A small network was trained on invented records. Each row is its activation on one of them, seen along a few directions.
Here are examples, each followed by its value of one field, Y.
Other fields move the rows too, some of them a lot.
In the rows, zero is written as 500.
Random noise pushes rows far along 2 fixed directions. That doesn't count. These rows show it; they differ only by the noise:
[491 519 503 452 515 478 485 465 432 440 435 499 507 503 536 520]
[413 513 512 530 617 430 411 429 472 368 410 570 636 534 359 558]
[515 491 460 396 450 530 506 524 418 462 439 491 519 511 554 500]
[485 532 521 470 536 460 481 442 436 436 434 498 495 498 539 527]

[458 504 407 595 673 492 344 510 482 301 532 596 737 625 206 476]	y3
[381 603 668 672 701 326 518 344 608 466 458 519 489 545 363 576]	y8
[406 344 460 578 558 504 487 571 601 425 481 634 662 575 348 563]	y7
[527 651 658 601 549 394 579 363 429 468 469 353 278 457 671 469]	y8
[604 324 263 165 208 729 690 782 499 717 527 440 506 508 521 385]	y5
[618 548 435 514 517 534 563 477 411 447 587 441 303 536 746 439]	y3
[530 449 512 376 376 553 568 544 433 577 513 505 438 504 591 476]	y1
[337 538 717 639 708 296 463 321 590 479 482 582 493 476 389 577]	y1
[515 670 682 604 629 372 520 310 484 457 454 415 318 480 706 566]	y2
[695 497 413 365 334 687 526 620 326 516 546 371 385 505 822 432]	y6
[403 630 742 650 697 286 496 227 527 464 479 457 293 379 675 555]	y1
[517 479 383 523 593 545 391 580 460 343 526 574 709 608 269 454]	y3
[542 614 635 528 603 367 620 308 597 626 480 388 218 372 697 522]	y5
[458 603 650 714 627 403 525 296 450 389 447 475 404 472 475 520]	y8
[588 452 336 259 181 698 665 674 416 605 489 392 428 468 737 379]	y4
[398 586 655 632 625 386 541 388 590 507 483 489 451 530 467 532]	y4
[659 607 440 536 433 618 468 504 290 457 455 362 354 567 676 446]	y5
[524 349 433 396 370 531 521 607 529 589 517 524 586 545 450 461]	y7
[440 502 613 651 670 312 426 336 522 473 501 551 523 503 417 535]	y7
[411 497 557 405 386 464 537 481 663 598 461 530 412 426 492 589]	y2
[604 511 558 498 460 506 548 529 443 529 567 406 345 480 725 483]	y6
[468 538 432 557 503 545 466 490 446 376 443 495 660 580 405 502]	y4
[333 502 654 603 699 300 442 382 575 426 446 623 590 520 258 591]	y2
[526 577 504 617 664 529 321 492 368 339 423 475 607 622 398 583]	y6

Which value of Y does each new row have?
[355 519 597 650 657 417 411 321 468 396 459 595 546 444 385 555]	y1
[549 440 455 376 413 567 624 555 530 625 489 436 430 427 497 436]	y5
[470 464 506 602 590 458 423 516 493 374 532 533 619 544 407 531]	y6
[412 430 485 357 262 600 646 708 658 724 517 478 470 486 439 481]	y4
[455 452 562 412 452 475 561 521 523 570 504 516 441 494 550 497]	y1
[430 519 616 518 545 422 577 452 528 507 418 479 430 444 464 481]	y8
[625 591 445 571 605 544 386 450 393 333 479 521 542 569 496 464]	y3
[523 621 438 669 682 449 329 369 430 230 513 526 588 569 431 471]	y3
